Small tables with named rows and columns. After each table, cells are looked up by row and column.

Fod:
	Raram	Noka	Gupodog	Zit
Pob	183	188	186	47
Lusola	166	179	178	200
Noz	191	187	191	31
Vava	192	189	190	27
Gobivuf	184	193	199	25
Safol	182	185	178	63
Sizago	183	175	170	127

Zit of Vava = 27
Raram of Vava = 192
Gupodog of Pob = 186
Raram of Noz = 191
Gupodog of Noz = 191
Noka of Vava = 189
Gupodog of Gobivuf = 199
Noka of Lusola = 179
Noka of Noz = 187
Gupodog of Vava = 190
Raram of Gobivuf = 184
Raram of Pob = 183
Gupodog of Sizago = 170
Noka of Safol = 185
Noka of Sizago = 175
Zit of Noz = 31
Zit of Gobivuf = 25
Raram of Safol = 182

Zum
        Ved  Sulerim  Giv  Vadi  Baki  Sil  Belagu
Tun      56       61  117    78    72   96      96
Vuniku   33       95   86   153   162  139      92
Belevu  119      141   44   107    96  187      46
Fazo    164       70   87   107    77  153      91
Kebub    57      167  105    79    50   61      91
Tedipi  136       76  119    14    91  119     119
Rokuzi  108      148  125   124   125  122     116
Kaz     107       88  146   113   159  103     169
Lev     124      208  168   113   157  100     120
Zez     133       39  172    93   154  150      57
Zinopa  128       91   85   143   162  164     125

Giv of Kaz: 146
Sil of Zinopa: 164
Vadi of Vuniku: 153
Sil of Kaz: 103
Ved of Lev: 124
Giv of Vuniku: 86
Belagu of Belevu: 46
Belagu of Kaz: 169
Vadi of Tun: 78
Baki of Zez: 154
Baki of Kebub: 50
Belagu of Tun: 96
Belagu of Fazo: 91
Sil of Lev: 100
Giv of Zez: 172
Belagu of Kebub: 91

Mupivu:
,Dopodet,Repogik,Bomeful,Giko
Zur,-5.739,0.721,0.779,-2.775
Zegit,1.462,3.292,-0.558,-1.124
Mopug,7.235,0.913,6.517,1.981
Bugugen,-0.909,-1.647,-9.042,-0.651
Rininet,0.503,-2.566,-0.410,1.576
Pogedi,-1.843,1.394,-2.529,3.381
Mulal,1.110,-0.602,8.256,0.156

What is the Dopodet of Zegit in Mupivu?
1.462
What is the Bomeful of Rininet in Mupivu?
-0.410
What is the Repogik of Bugugen in Mupivu?
-1.647
What is the Dopodet of Mopug in Mupivu?
7.235
What is the Giko of Rininet in Mupivu?
1.576
What is the Bomeful of Pogedi in Mupivu?
-2.529
What is the Bomeful of Mulal in Mupivu?
8.256

Table Vumi
,Ril,Fetut,Bomede,Zuro,Lebi
Kek,51,141,42,126,67
Lom,129,95,122,124,106
Tufut,64,97,116,121,97
Ratekag,134,65,34,35,140
Mup,33,47,66,110,236
Bov,66,55,85,114,191
Peve,73,119,122,32,81
Panidan,56,86,108,118,67
Tusoro,57,90,74,86,129
Velo,55,91,106,124,98

Bov, Ril: 66
Peve, Zuro: 32
Mup, Fetut: 47
Ratekag, Zuro: 35
Bov, Zuro: 114
Kek, Lebi: 67
Tusoro, Lebi: 129
Tusoro, Zuro: 86
Mup, Zuro: 110
Tufut, Zuro: 121
Tusoro, Bomede: 74
Tufut, Bomede: 116
Panidan, Lebi: 67
Panidan, Fetut: 86
Peve, Lebi: 81
Kek, Zuro: 126
Lom, Zuro: 124
Velo, Zuro: 124
Bov, Fetut: 55
Lom, Bomede: 122

Rez =
,Mamizit,Kelera,Bek,Rem,Goniz
Dofosun,58,56,62,64,52
Kuza,54,53,46,61,59
Tet,74,63,50,60,57
Belebaf,69,76,46,49,61
Kibapam,22,40,59,68,38
Sedozip,67,60,61,61,65
Vipo,46,47,63,61,65
Mugad,53,47,56,61,58
Dal,49,55,35,52,49
Kotasab,45,46,80,34,56
Pamiv,80,70,59,62,60

Kelera of Kibapam = 40
Mamizit of Kuza = 54
Kelera of Dal = 55
Rem of Tet = 60
Kelera of Vipo = 47
Mamizit of Dofosun = 58
Goniz of Mugad = 58
Bek of Kuza = 46
Rem of Kuza = 61
Goniz of Pamiv = 60
Kelera of Sedozip = 60
Bek of Kibapam = 59
Bek of Vipo = 63
Row with the largest Rem: Kibapam

Panud:
cols = Dov, Tam, Rutubin
Mavab: [0.52, 0.41, 0.28]
Dep: [0.52, 0.23, 0.29]
Vikuvas: [0.08, 0.49, 0.26]
Zar: [0.63, 0.69, 0.98]
Pesolot: [0.11, 0.67, 0.69]

Mavab, Tam -> 0.41
Vikuvas, Dov -> 0.08
Pesolot, Dov -> 0.11
Dep, Rutubin -> 0.29
Mavab, Dov -> 0.52
Zar, Rutubin -> 0.98
Zar, Dov -> 0.63
Vikuvas, Rutubin -> 0.26
Row with the largest Dov: Zar

Raritu =
,Kalap,Teb,Furedu
Durako,49320,39663,62657
Dipe,54550,66421,36093
Fuso,60473,88225,17905
Muzoz,48948,39388,63096
Mef,47673,28285,80581
Vob,51059,52355,48550
Zuki,47714,28016,81356
Dinet,59978,88055,17466
Povi,51511,51923,47996

What is the Kalap of Dipe in Raritu?
54550
What is the Furedu of Dipe in Raritu?
36093
What is the Teb of Dipe in Raritu?
66421
What is the Furedu of Durako in Raritu?
62657
What is the Kalap of Fuso in Raritu?
60473
What is the Teb of Muzoz in Raritu?
39388
What is the Teb of Vob in Raritu?
52355
What is the Furedu of Vob in Raritu?
48550

